These are the activations of a small network on made-up records, seen along a few directions, one row for each record.
Each row is followed by the record's values for the fields Rad, Muku, Kek, Ruvar, Vomel.
Not every record has every field; a missing one is written absent.
Other fields move the rows too, some of them a lot.
(in the rows, 500 means zero)
Strong random noise was added to every row along 11 fixed directions; ignore it. To show where, here is one row again and again, with new noise each time:
[429 490 314 493 474 392 684 642 445 679 420 503 442 742 579 514 576 683
 444 650 505 492 538 795]
[391 523 467 483 358 268 472 295 804 400 744 704 238 560 404 723 955 798
 500 738 359 808 801 540]
[541 656 622 413 608 503 395 470 669 485 346 389 533 411 474 530 314 549
 529 587 509 495 417 355]
[712 558 441 246 456 268 359 293 390 354 438 359 614 698 191 602 770 694
 429 359 462 682 564 460]
[643 750 675 287 487 221 495 647 696 403 837 673 603 622 180 546 479 649
 607 389 365 767 592 516]
[584 575 446 369 397 257 565 421 487 522 516 520 431 564 543 521 477 567
 671 435 437 558 574 652]
[448 610 511 460 401 322 671 391 553 336 745 430 366 534 273 746 673 403
 645 467 484 560 432 539]
[549 865 512 375 363 197 614 550 703 539 811 651 414 332 547 533  82 472
 848 519 372 537 476 665]
[620 443 746 254 483 419 355 344 636 380 559 396 509 493 421 513 338 459
 746 234 533 734 476 358]
[472 333 361 439 285 557 129 239 691 434 543 392 346 460 410 499 649 666
 345 638 535 765 571 349]
[575 586 514 521 481 493 711 512 476 357 627 733 299 439 497 432 824 597
 900 335 399 465 596 581]
[516 640 599 574 619 562 414 755 780 451 328 461 434 592 313 483 594 560
 274 767 506 488 508 392]
[619 523 625 335 580 390 463 497 479 574 245 345 614 587 559 456 259 492
 550 391 525 489 454 482]

[567 786 474 543 618 610 627 807 531 447 685 816 516 351 423 387 578 783
 667 596 424 428 577 566] => Rad is g2, Muku is absent, Kek is p6, Ruvar is absent, Vomel is t2
[413 368 466 637 583 634 545 326 305 503 320 468 582 456 535 524 810 613
 356 567 496 360 566 366] => Rad is absent, Muku is absent, Kek is p6, Ruvar is absent, Vomel is t2
[442 553 254 536 417 476 444 427 403 545 522 527 537 508 482 459 619 658
 331 611 417 462 485 539] => Rad is g1, Muku is y3, Kek is p7, Ruvar is s1, Vomel is t1
[444 314 556 422 519 501 610 636 499 478 686 336 588 722 337 571 442 463
 507 415 655 641 425 590] => Rad is absent, Muku is absent, Kek is p1, Ruvar is absent, Vomel is t2
[486 485 380 599 460 609 389 376 489 505 473 619 486 281 622 447 594 625
 511 576 467 464 530 410] => Rad is g1, Muku is y1, Kek is p1, Ruvar is s1, Vomel is t1
[411 414 380 411 542 552 520 361 348 536 545 608 550 649 480 522 867 785
 476 449 483 662 544 595] => Rad is g1, Muku is y3, Kek is p7, Ruvar is absent, Vomel is t2
[475 510 277 416 516 580 454 276 467 381 441 311 343 498 391 716 726 608
 562 578 618 547 406 578] => Rad is g1, Muku is y1, Kek is p5, Ruvar is absent, Vomel is t2
[497 287 310 209 496 531 402 477 360 728 387 375 685 815 579 401 287 727
 421 362 629 782 355 749] => Rad is g1, Muku is y3, Kek is p7, Ruvar is s1, Vomel is t1
[702 594 676 398 604 409 356 627 750 344 468 597 484 531 379 396 495 590
 611 499 483 602 626 427] => Rad is g1, Muku is y1, Kek is p1, Ruvar is absent, Vomel is t2
[525 546 680 496 746 751 699 644 581 413 507 622 398 367 590 382 494 607
 897 395 568 412 446 462] => Rad is absent, Muku is absent, Kek is p4, Ruvar is absent, Vomel is t2
[568 681 421 454 424 261 496 310 474 532 476 490 472 489 573 450 357 469
 580 527 370 402 468 539] => Rad is g1, Muku is y1, Kek is p3, Ruvar is s2, Vomel is t1
[672 887 569 524 591 196 544 520 474 358 385 588 578 509 289 520 620 447
 410 529 300 309 579 379] => Rad is g1, Muku is y1, Kek is p7, Ruvar is s1, Vomel is t1
[426 656 431 607 464 545 574 298 178 483 611 506 746 334 322 538 632 372
 414 336 371 262 273 346] => Rad is g1, Muku is y3, Kek is p5, Ruvar is s1, Vomel is t1
[711 553 723 416 523 363 435 408 464 331 526 648 610 563 381 388 696 513
 551 236 336 541 619 344] => Rad is g1, Muku is y3, Kek is p3, Ruvar is s1, Vomel is t1
[591 838 498 277 619 290 488 636 687 520 441 312 629 588 331 634 120 604
 417 707 563 521 373 593] => Rad is absent, Muku is absent, Kek is p5, Ruvar is absent, Vomel is t2
[359 334 745 566 401 133 680 430 504 569 632 450 556 633 517 742 479 194
 382 421 476 527 659 506] => Rad is g2, Muku is absent, Kek is p5, Ruvar is absent, Vomel is t2
[380 453 791 254 591 221 530 473 582 651 694 423 866 675 435 797 195 569
 396 430 523 782 559 481] => Rad is g2, Muku is absent, Kek is p5, Ruvar is absent, Vomel is t2
[607 604 757 474 646 370 593 415 311 351 479 687 681 484 407 576 820 456
 532 214 353 463 634 341] => Rad is g1, Muku is y1, Kek is p7, Ruvar is s1, Vomel is t2
[428 242 321 607  90 441 431 513 616 509 859 431 226 474 519 405 293 215
 501 493 602 597 553 610] => Rad is absent, Muku is absent, Kek is p4, Ruvar is absent, Vomel is t2
[454 589 642 558 656 319 878 741 425 575 450 517 583 648 534 573 409 425
 532 541 497 294 536 652] => Rad is absent, Muku is absent, Kek is p6, Ruvar is absent, Vomel is t2
[500 756 651 540 632 543 387 615 759 417 571 632 541 376 322 550 604 675
 391 695 408 556 546 288] => Rad is g2, Muku is absent, Kek is p7, Ruvar is s1, Vomel is t1
[338 603 563 497 684 397 830 642 351 754 292 505 626 609 757 702 358 448
 492 614 489 347 455 767] => Rad is g1, Muku is y1, Kek is p2, Ruvar is s1, Vomel is t2
[715 493 360 377 383 327 450 602 761 414 367 386  91 620 609 412 271 466
 755 571 661 590 636 791] => Rad is absent, Muku is absent, Kek is p4, Ruvar is absent, Vomel is t2
[399 559 714 520 832 715 744 921 683 454 597 534 506 641 356 617 503 560
 602 500 626 514 336 565] => Rad is g1, Muku is y1, Kek is p5, Ruvar is s1, Vomel is t1
[370 541 563 525 625 507 692 323 477 506 498 441 488 362 685 572 313 444
 704 510 500 352 335 446] => Rad is g1, Muku is y1, Kek is p3, Ruvar is s2, Vomel is t1
[591 508 580 294 389 110 486 194 493 482 791 576 608 451 516 594 366 629
 692 299 400 664 708 470] => Rad is absent, Muku is absent, Kek is p4, Ruvar is absent, Vomel is t2
[599 881 379 455 587 383 517 427 609 366 594 518 474 340 380 631 527 761
 622 710 410 438 511 456] => Rad is g2, Muku is absent, Kek is p4, Ruvar is s2, Vomel is t1
[542 615 884 447 721 323 597 590 694 255 488 445 510 679 180 859 717 337
 432 423 486 609 576 361] => Rad is g1, Muku is y1, Kek is p4, Ruvar is s1, Vomel is t1
[532 610 138 498 343 449 515 483 377 474 604 463 403 479 378 627 630 625
 484 595 533 534 494 694] => Rad is g2, Muku is absent, Kek is p4, Ruvar is s1, Vomel is t1
[536 506 638 273 633 417 556 463 618 447 251 286 375 715 564 649 362 446
 676 489 647 597 339 651] => Rad is g1, Muku is y1, Kek is p6, Ruvar is s1, Vomel is t1
[655 671 658 447 621 293 372 561 507 703 204 838 747 482 737 328 441 705
 358 478 223 535 805 491] => Rad is g1, Muku is y3, Kek is p7, Ruvar is s1, Vomel is t1
[482 511 439 531 474 510 363 319 220 548 270 333 693 384 508 583 462 385
 260 499 483 325 396 344] => Rad is g1, Muku is y1, Kek is p6, Ruvar is s1, Vomel is t1
[566 197 645 689 396 589 419 758 634 469 407 549 228 602 571 237 539 153
 445 378 506 494 645 472] => Rad is g1, Muku is y1, Kek is p4, Ruvar is s2, Vomel is t1
[540 422 486 538 497 542 599 579 458 588 466 636 450 465 699 311 423 538
 661 417 490 436 614 586] => Rad is absent, Muku is absent, Kek is p4, Ruvar is absent, Vomel is t2
[523 380 693 392 448 294 480 368 413 524 415 391 630 575 537 686 402 260
 452 283 458 582 556 502] => Rad is g1, Muku is y1, Kek is p5, Ruvar is s1, Vomel is t1
[341 498 546 670 567 447 635 551 744 572 349 481 249 498 719 587 510 373
 460 853 525 357 548 550] => Rad is g1, Muku is y3, Kek is p2, Ruvar is absent, Vomel is t2
[511 507 311 498 325 295 493 217 441 433 311 471 292 590 508 701 890 464
 403 575 409 537 621 666] => Rad is g1, Muku is y1, Kek is p5, Ruvar is s1, Vomel is t1
[366 469 550 513 595 545 479 343 553 655 427 665 578 525 642 481 581 757
 498 613 399 567 498 463] => Rad is g1, Muku is y1, Kek is p3, Ruvar is s1, Vomel is t1
[605 279 464 436 545 939 362 690 206 515 379 324 713 657 338 228 460 423
 420 122 649 549 183 502] => Rad is g1, Muku is y3, Kek is p5, Ruvar is s1, Vomel is t1
[483 677 642 449 619 475 494 577 518 464 438 377 658 519 319 682 397 382
 359 486 487 486 357 466] => Rad is g1, Muku is y3, Kek is p5, Ruvar is s1, Vomel is t1
[388 100 589 453 318 518 513 273 512 538 644 375 357 480 693 513 334 286
 666 277 637 645 495 494] => Rad is absent, Muku is absent, Kek is p4, Ruvar is absent, Vomel is t2
[498 629 493 645 682 655 674 803 528 464 262 366 409 547 403 489 499 387
 395 679 632 240 365 528] => Rad is absent, Muku is absent, Kek is p4, Ruvar is absent, Vomel is t2
[486 548 558 397 638 327 714 580 149 810 375 565 879 575 733 560 296 684
 435 410 417 409 566 660] => Rad is g2, Muku is absent, Kek is p6, Ruvar is s1, Vomel is t1

Which values does each new row have?
[405 233 593 468 500 537 536 515 611 493 516 450 425 682 518 555 560 533
 476 516 618 672 586 545] => Rad is absent, Muku is absent, Kek is p6, Ruvar is absent, Vomel is t2
[684 454 219 435 373 359 575 343  77 541 523 666 562 542 536 383 767 634
 624 214 380 446 652 702] => Rad is g1, Muku is y1, Kek is p4, Ruvar is absent, Vomel is t2
[606 523 326 267 485 466 523 352 286 495 555 461 611 551 511 454 428 634
 761 237 498 630 379 679] => Rad is g1, Muku is y3, Kek is p7, Ruvar is s1, Vomel is t1
[506 698 659 472 668 416 639 716 519 554 411 419 664 571 398 665 315 433
 398 539 518 460 415 489] => Rad is g2, Muku is absent, Kek is p4, Ruvar is s1, Vomel is t1
[570 283 430 365 507 589 441 529 439 581 342 426 542 664 594 340 477 672
 507 395 611 585 533 601] => Rad is absent, Muku is absent, Kek is p5, Ruvar is absent, Vomel is t2
[428 596 741 433 567 378 458 353 601 541 593 574 642 407 500 659 462 596
 524 493 383 648 559 350] => Rad is g2, Muku is absent, Kek is p7, Ruvar is s1, Vomel is t1
[492 680 431 542 577 454 580 657 527 636 557 725 624 526 486 446 544 689
 388 629 348 434 595 570] => Rad is g1, Muku is y1, Kek is p5, Ruvar is absent, Vomel is t2
[477 598 427 505 511 508 407 320 561 430 225 259 409 390 526 686 433 392
 439 663 547 353 386 438] => Rad is g1, Muku is y1, Kek is p5, Ruvar is s1, Vomel is t1
[509 421 663 361 459 348 622 265 495 315 713 399 455 504 376 721 608 386
 781 244 534 646 507 506] => Rad is absent, Muku is absent, Kek is p5, Ruvar is absent, Vomel is t2
[678 682 688 463 632 482 631 851 553 475 487 654 564 630 380 333 460 394
 608 357 397 459 438 570] => Rad is g1, Muku is y1, Kek is p2, Ruvar is s1, Vomel is t1
[429 589 639 688 449 356 506 391 735 463 579 640 317 244 601 627 521 385
 517 683 410 446 714 368] => Rad is g2, Muku is absent, Kek is p4, Ruvar is absent, Vomel is t2
[445 496 530 554 495 583 749 855 446 500 706 424 491 530 453 508 204 295
 634 398 661 418 295 645] => Rad is g2, Muku is absent, Kek is p6, Ruvar is s1, Vomel is t1
[495 538 603 596 525 428 527 458 526 414 411 455 471 516 434 507 571 300
 459 469 453 414 441 422] => Rad is g1, Muku is y3, Kek is p7, Ruvar is s1, Vomel is t1
[615 551 557 421 464 376 443 450 474 424 600 518 559 421 448 482 477 499
 592 365 491 540 590 428] => Rad is g2, Muku is absent, Kek is p7, Ruvar is absent, Vomel is t2
[615 501 366 473 382 422 517 478 407 381 499 466 361 549 433 550 710 487
 596 393 523 567 582 622] => Rad is g2, Muku is absent, Kek is p7, Ruvar is s1, Vomel is t1
[451 520 372 510 441 589 393 549 549 629 544 578 515 347 626 436 370 671
 473 649 511 515 560 530] => Rad is g2, Muku is absent, Kek is p5, Ruvar is absent, Vomel is t2
[400 387 631 616 528 450 650 450 428 550 455 526 581 490 626 504 462 322
 498 432 458 365 451 435] => Rad is g1, Muku is y1, Kek is p1, Ruvar is s1, Vomel is t1
[490 536 315 623 472 542 546 609 441 644 493 789 502 440 666 270 656 774
 437 677 355 415 724 586] => Rad is absent, Muku is absent, Kek is p2, Ruvar is absent, Vomel is t2
[505 621 493 375 671 647 251 464 612 546 374 537 769 654 329 457 577 887
 221 662 441 663 449 339] => Rad is g1, Muku is y3, Kek is p3, Ruvar is s1, Vomel is t1
[498 318 873 578 309 218 208 715 896 554 613 584 522 619 420 408 329 216
  74 577 411 715 859 289] => Rad is g2, Muku is absent, Kek is p5, Ruvar is absent, Vomel is t2
[562 412 427 504 490 495 296 458 519 498 368 415 572 498 465 452 592 643
 260 642 536 530 623 384] => Rad is g2, Muku is absent, Kek is p1, Ruvar is absent, Vomel is t2
